These are the activations of a small neural network, seen along a few directions. Each row is one input.
In each table, some parts of the input vary, and every possible input appears once, in random order.
Descriptions start from the smaller parts, as in this example, which fits no table here: one of 8 places around a ring, together with either a single point or one of 11 places around a ring or (one of 3 separate values, together with one of 6 places along a line).
Shared parts are said once, and a part with two or three values counts as separate values.

Rows:
R1: [  46   12   -7   18    0   15   -8   -2    2   -8 -101  -33  -17   -4
   68  -55]
R2: [-39 -28 -47  -8 -10  -2  36  -2   8  65  19  31 -25  27  27  15]
R3: [-10 -21  25 -11  19  -3  11  10 -19 -33  62  14  21  -6 -37  35]
R4: [ 37 -34 -32 -10  23  20  63  -4 -25  -1 -77  15 -16   7  93 -34]
R5: [ 39  35  15   4 -31  15 -22  11   3 -51 -81 -59  -7 -22  41 -55]
R6: [-25  49   5  18 -29 -13 -60   0  35  22  -5 -46   4   5 -36   7]
R7: [-27  27 -27  16 -30 -15 -39 -10  38  62 -25 -19 -28  15  -3   1]
R8: [ 10 -18  23 -18  12 -16  15   2 -22 -20  64  32  -2 -18 -55  20]
R9: [-22 -26 -37   0   6  -8  26 -18   6  66  13  56 -20  23  26  -3]
R10: [-10  22 -19  26 -10 -18 -47 -22  35  72 -22   7 -23  14   0 -11]
R11: [-25 -46 -16 -19   2  -5  47   4 -15  18  49  34 -12  12  -7  32]
R12: [ -9 -16  10 -21   1 -12  15  15 -23 -24  69  11  -9 -15 -51  35]
R13: [  23   19  -11    0  -32    9    2   -8    9  -12 -107  -50  -16   -7
   83  -49]
R14: [ 14 -28 -37 -18  -6  22  69  -8 -26 -14 -74  -1 -10   0 104 -22]
R15: [  47  -19   21  -28    2   25   50   29  -48 -102  -15  -13   14  -40
   21  -15]
R16: [  6  30  30  12  14  -4 -47  -7  12 -17  43  -3  23 -12 -64   5]
R17: [ 70  17  35  -6   9  19  -6  25 -29 -82 -42 -29   1 -30   1 -44]
R18: [-18  44  12  24  -6  -7 -68 -14  41  17  -3 -31  17  12 -30  10]
R19: [-40  29 -21  24 -30 -19 -37  -2  35  61 -28 -28  -7  19   3   7]
R20: [-52 -29 -37   1 -14  -1  37   0   9  63  12  20  -3  31  35  25]
R21: [ 51  20  39 -16 -18  17   0  30 -30 -96 -33 -49  11 -37  12 -35]
R22: [-47 -27 -30   4  13   4  30  -8  10  53  11  38  14  38  44  23]
R23: [-24  25 -16  29   3  -8 -49 -20  40  65 -17  10  -4  23   4  -7]
R24: [  1  38  16  28   7  -8 -70 -16  38  33   5 -12  11   0 -44  -7]
R25: [  4  37  11  23  -7 -17 -65 -20  34  41  -1  -8  -9  -5 -45  -8]
R26: [-13  46   2  15 -29 -15 -63  -6  38  30   0 -38 -16  -1 -41   0]
R27: [-35  29 -16  27  -9 -10 -49 -15  46  56 -28 -16   6  30  14   7]
R28: [ 31 -41 -12 -38   3  28  87   9 -48 -71 -32   8   8 -18  65 -10]
R29: [ -9 -42  -6 -13  16  -9  40  -9 -17  20  45  56  -8   8 -13  17]
R30: [-18 -15  15 -15  -2  -6  15  17 -24 -30  63  -4   5 -12 -43  47]
R31: [ 11  27  31   6   0 -12 -39 -11   8 -10  34   2   4 -19 -69   9]
R32: [-38 -50 -13 -17   1   2  54  11 -13  17  49  25  10  18   5  41]
R33: [ -6  28  32  10   6  -5 -46  -1  14 -26  29 -19  25  -4 -56  17]
R34: [-21 -42  -6 -12  30   0  40  -5 -15  19  55  57  17  16   1  16]
R35: [ 67 -16  26 -18  25  22  38  27 -47 -89 -22  -2   4 -32  11 -29]
R36: [-33 -27 -31   4  28   0  23 -16   6  60  22  57   5  31  30   1]
R37: [ 54 -38  -4 -23  29  22  72  11 -48 -56 -41  21  -2  -9  51 -27]
R38: [ 59  28  18  17 -10  16 -31  13   3 -43 -78 -45  -9 -20  29 -60]
R39: [-30 -43   0 -10  20   2  39  -4 -13   6  51  40  25  19   5  38]
R40: [-15  30  24   6 -16 -10 -34   7   2 -20  31 -34  10 -13 -60  23]
R41: [  2 -17  25  -7  29  -5   4   2 -12 -23  68  30  18 -12 -50  19]
R42: [ -7  30  14   0  -9  -9 -35   3   3 -17  39 -23  -8 -12 -66  20]
Question: Describe the family of inputs behind these rows.
Answer: one of 6 places around a ring, together with either one of 2 separate values or one of 5 places around a ring
Question: Changing only the place on the ring of 6 turns R28 into R21. The same change can be made to R32. Which row results?
Answer: R40
Question: Changing only the place on the ring of 6 turns R11 into R12. The same change can be made to R39. Which row results?
Answer: R3
Question: Change only the place on the ring of 5 in R31. List by row number the other rows that result.
Answer: R16, R33, R40, R42
Question: Change only the choice among 2 separate values in R14. List by row number the other rows that result.
Answer: R4

Rows:
R43: [-32  17  25  -9  -5 -26 -50  -1  22  10  84   2  -9  12 -80  31]
R44: [ 22  42  48  25   2  -4 -56  14   3 -40  14 -39  35 -34 -66 -12]
R45: [ 36  17 -18  18 -15  12 -13   3   5   4 -75 -37 -31 -17  38 -54]
R46: [ -1  47   4  17 -19  -5 -59 -26  51  31 -40 -28   3  12 -11 -29]
R47: [-54  37 -27  21 -16 -14 -49 -25  42  69  21  -5  -2  19 -21  22]
R48: [ 37 -29  24 -30   0  19  57  10 -47 -90 -21 -12  16 -31  34  -1]
R49: [-30 -36  -3  -5   9 -15  34  14 -17  27  89  47   6  -3 -57  53]
R50: [ 13 -53  -1 -41  37   7  71  -1 -47 -35  49  67  -4  -1  15   9]
R51: [ 12  -8 -27 -10 -22  16  42  15 -10  -5 -73 -15 -14   4  77 -33]
R52: [-16 -40 -31   7  16  18  39  -2   3  38 -24  29   4  33  78 -12]
R53: [-51 -18 -33  22   5 -24   1 -27  19  88   9  18  -7  32   3  33]
R54: [ 64  25  41 -14   8  17 -16  26 -24 -97 -32 -28   3 -26 -11  -6]
Question: Changing only one part turns R52 into R50. The same change can be made to R46. Which row results?
Answer: R44
Question: Describe the family of inputs behind these rows.
Answer: one of 2 separate values, together with one of 6 places around a ring
Question: Change only the choice among 2 separate values in R51. List by row number the other rows that result.
Answer: R48
